These are the activations of a small neural network, seen along a few directions. Each row is one input.
In each table, some parts of the input vary, and every possible input appears once, in random order.
Descriptions start from the smaller parts, as in this example, which fits no table here: one of 8 places around a ring, together with either a single point or (one of 2 separate values, together with one of 4 places along a line) or one of 11 places around a ring.
Shared parts are said once, and a part with two or three values counts as separate values.
(in the rows, 128 means zero)

Other details of the inputs vary at random and push rows far along two fixed directions, the same in every table; ignore that.

Table:
r1: [120 126 107  82  93 138 103  66 100 119 132 154 158 188 151]
r2: [154  85 191 164 123  95 125 208 134  57 110 231 131 153 176]
r3: [ 85 135 120 125 104 129  82 105 105 165 167 103 148 106 149]
r4: [ 81 147 103 141 112 121 100 120 112 181 172  57 145  82 131]
r5: [110 129 146 155 140 100 129 192 138 138 132  89 119  54 139]
r6: [131 148 109  95 111 173  88  63  93 156 153 126 134 170 137]
r7: [139 128 123 134 136 102 171 166 147 104 100 103 124 117 120]
r8: [140 127 122 149 154 132 168 157 170 130 111  86 119 102  92]
r9: [126 124 129 155 172 120 180 168 192 127  95  80 108  77  89]
r10: [132 153 105 106 120 168 105  80 102 161 151 101 127 147 126]
r11: [100 155  80 116 117 115 144  88 108 165 141  57 127 109  96]
r12: [151 130 135 133 152 142 150 153 149 119 107 127 106 106 109]
r13: [142 118 131  94 104 167  87  64 103 116 145 187 158 228 154]
r14: [129  95 183 119 113 114  82 158 110  85 123 227 142 153 193]
r15: [147 126 143 142 140 128 145 137 128 117 122 143 118 163 111]
r16: [ 95 134 108 133  93 129  82  97  98 161 174 109 152 122 149]
r17: [115 166  70 131 127 128 149 104 136 185 148  10 133  89  92]
r18: [131 138 120 154 149  85 195 179 145 119 101  78 103  85  90]
r19: [111 130 148 175 146  92 148 213 153 135 129  77 115  48 126]
r20: [151  90 170 138 161 122 162 172 181  69  78 197 119 147 130]
r21: [108 159  74 117 114 131 132  67 104 184 159  60 135 123  97]
r22: [160  94 160 114 127 145 122 124 143  77 101 222 142 198 143]
r23: [ 85 151  93 129  99 129  85  99  98 187 180  56 140  82 140]
r24: [157 122 145 140 141 135 144 150 146 105 113 137 128 164 126]
r25: [139 114 149 119 153 141 136 135 153 104  96 172 109 124 127]
r26: [146 112 158 132 166 132 156 166 166  92  86 169 100 109 122]
r27: [120 169  76 105 115 148 118  76 104 182 154  55 128 105 113]
r28: [110 104 132  87 116 156  93  40 112 121 133 216 146 200 136]
r29: [139 117 137 135 142 130 148 129 141 119 114 152 120 143 100]
r30: [127 137 110  76  96 146  96  67  84 123 130 162 140 168 155]
r31: [120 116 136 140 160 122 162 135 161 121 106 136 110 114  94]
r32: [103 136 130 169 135  98 134 183 140 149 141  68 128  63 126]
r33: [154 126 148 157 153 118 167 167 142 112 113 129 109 142 102]
r34: [120 141  97 100 100 137 107  51  90 154 152 134 147 175 123]
r35: [164 139 137 141 146 112 163 176 142 110 100 121 105 106 120]
r36: [120 139 134 186 151  90 158 222 156 144 132  39  99  12 113]
r37: [114 127 106  99 112 160 104  47 105 152 151 150 144 174 111]
r38: [126 142 104 100 122 169 105  73 115 157 140 117 128 131 116]
r39: [117 147  96  76  97 149  98  60  85 141 141 130 139 151 144]
r40: [143 105 173 163 130  93 131 212 135  87 118 168 118 105 163]
r41: [173 103 160 124 126 115 140 153 138  67  95 212 138 192 154]
r42: [140  94 177 128 107 118  83 154 109  80 129 228 137 154 188]
Description of these inputs: one of 2 separate values, together with either one of 6 places around a ring or (one of 3 separate values, together with one of 5 places along a line).
Changing only the choice among 2 separate values turns r31 into r28. The same change can be made to r18. Which row results? -> r11
Changing only the choice among 2 separate values turns r38 into r12. The same change can be made to r32. Which row results? -> r4
Change only the place on the ring of 6 in r36. List by row number the other rows that result. -> r2, r4, r5, r19, r40
Change only the place on the ring of 6 in r16. List by row number the other rows that result. -> r3, r14, r23, r32, r42
Change only the choice among 3 separate values in r25. List by row number the other rows that result. -> r9, r28
Change only the place on the line of 5 in r39. List by row number the other rows that result. -> r10, r12, r26, r27

Table:
r43: [ 97 144  98  93  97 158  77  73  97 164 156  96 154 129 144]
r44: [120 111 131 118 120 117 125 104 127 117 125 186 145 154 131]
r45: [144 127 129 134 148 114 161 170 163 111  96 127 119  89 122]
r46: [113 122 156 149 153  89 158 172 144 115 111 114 115 113 125]
r47: [142 104 142 103 123 158 110 108 140 102 115 177 145 175 140]
r48: [112 105 141 118 115 111 122 114 112  98 125 180 131 157 144]
r49: [ 99 143  87  95  91 158  77  60  96 157 157 108 149 131 151]
r50: [ 94 122  90 113 107 155 104  41 121 160 160 119 151 159 110]
r51: [ 83 143  98 136 135 128 141 112 133 176 147  51 134  89  86]
r52: [163 138 124 109 101 119 139 122  89 100 123 147 145 207 133]
r53: [106 164 104 124 151 151 131 102 126 183 143  57 114  97  99]
r54: [151 108 129 106 121 145 119 101 147 105 111 182 144 160 141]
r55: [139 113 139 169 129  90 148 179 146 120 131 133 131 100 126]
r56: [129 106 146 158 153 116 164 165 168 114 111 120 124 121  93]
r57: [ 98 142  83  90 105 166  98  55 111 159 149 105 146 132 133]
r58: [ 96 151 102  99 108 153  78  72 104 168 155  91 150 135 154]
r59: [147 117 152 114 141 159 111  98 131 115 122 185 126 186 135]
r60: [112 139  89 110  89 159  80  74 102 160 172  98 151 127 152]
r61: [152 135 139 149 142 109 146 172 136 120 110 136 104  87 121]
r62: [128 118 155 173 143  99 142 185 148 122 134 119 129 119 132]
r63: [101 126  86 106 105 145 104  35 122 170 159 121 157 152 109]
r64: [114 127 150 165 148  96 147 177 147 126 119 109 123 107 124]
r65: [176 142 119 155 128  91 194 185 126  89 100 103 112 145 111]
r66: [127 108 144 132 112 103 115 128 120 106 124 195 144 149 148]
r67: [125 101 152 134 104 125  98 130 110 112 150 182 154 170 151]
r68: [136 129 157 119 130 139  99 124 108 117 126 181 123 163 155]
r69: [137 117 159 104 128 133 117 130 103 101 116 182 115 154 142]
r70: [137 120 150 106 132 153 115 117 113 112 119 188 125 162 131]
r71: [136 121 141 134 142 107 158 180 148  93  97 122 105  94 136]
r72: [131 118 149 101 131 146 109 116 131 104 113 182 142 174 162]
r73: [143 129 145 147 155 108 169 184 139 105 101 119  83  85 112]
r74: [143 115 155 121 115 140  91 133 122 106 136 174 149 169 180]
r75: [147 120 146 106 127 119 123 123 110 102 113 192 114 141 144]
r76: [153 120 148 145 159 140 156 161 157 117 107 127 105 117  95]
r77: [135 109 145 180 133  97 154 192 149 108 128 127 121 102 124]
r78: [115 110 156 125 137 123 124 122 132 108 120 186 142 176 142]
r79: [112 136 104 102  90 162  72  79  98 161 171 103 160 139 153]
r80: [ 86 144  92 152 121 115 133 119 126 170 151  52 128  76 102]
r81: [132 156  95 147 124 129 127 127 122 180 160  58 117  66 107]
r82: [159 118 141 156 161 134 169 166 165 106 100 134  95 109  96]
r83: [147 135 131 137 152 122 158 153 144 127 107 134 105  94 106]
r84: [152 133 157 162 151 122 137 184 139 125 129 120 108 110 132]
r85: [144 105 130 113 123 154 120 107 146  97 113 175 136 163 140]
r86: [104 144  88  79  99 138  94  57 100 159 147 106 144 121 146]
r87: [133 138 152 135 159 115 150 164 132 123 110 112  96 106 125]
r88: [145 129 133 142 134 105 143 177 150 111 103 124 122  84 137]
r89: [139 122 141 121 117 141 104 120 104 107 126 187 119 150 148]
r90: [114 115 152 144 142  93 158 174 137 110 112 119 117 106 115]
r91: [112 161 108 143 139 135 133 141 121 176 142  42 108  63  94]
r92: [139 120 138 112 129 152 120 109 116 107 119 192 118 157 134]
r93: [135 123 143 131 149 128 153 176 156 108  99 121 121 104 121]
r94: [113 107 152 124 109 121 101 123 109 109 132 186 148 167 147]
r95: [127 115 144 148 142  78 166 172 145 106 105 135 115  96 119]
r96: [156 126 143 165 137 124 143 181 135 115 129 128 104  98 125]
r97: [126 120 151  96 126 129 107 121 118 102 115 167 133 163 171]
r98: [ 99 151 100 114 130 129 134 125 126 164 135  33 122  71 114]
r99: [ 86 143  88 143 133 124 148 108 137 170 145  55 126  83  88]
r100: [140 111 145 107 132 155 110 104 146 107 115 173 143 183 151]
r101: [161 144 127 113 112 116 138 119  96 105 123 143 143 215 144]
r102: [146 176  65 131 110 101 172 117 109 166 138  25 129 113  92]
r103: [124 150  87 137 115 127 121 126 133 172 155  49 137  66 125]
r104: [ 96 141 103 148 149 130 146 106 158 178 145  42 130 106  86]
r105: [162 122 135 142 153 130 158 145 159 119 105 142 107 113 101]
r106: [119 143 111 110  99 164  76  77  86 169 177 114 141 141 135]
What do these inputs look like to the network? -> one of 4 places along a line, together with either a single point or (one of 3 separate values, together with one of 5 places along a line)
Changing only the place on the line of 4 turns r84 into r81. The same change can be made to r87. Which row results? -> r75
Changing only the place on the line of 4 turns r88 into r43. The same change can be made to r55. Which row results? -> r67
Change only the choice among 3 separate values in r66. List by row number the other rows that result. -> r61, r88
Start at r59 and move only the place on the line of 4, one step at a time. The first step leads to r76. Which rows follow, in order? -> r82, r105
Change only the choice among 3 separate values in r63. List by row number the other rows that result. -> r54, r105
Start at r46 and move only the place on the line of 4, one step at a time. The first step leads to r90. Which rows follow, in order? -> r48, r95
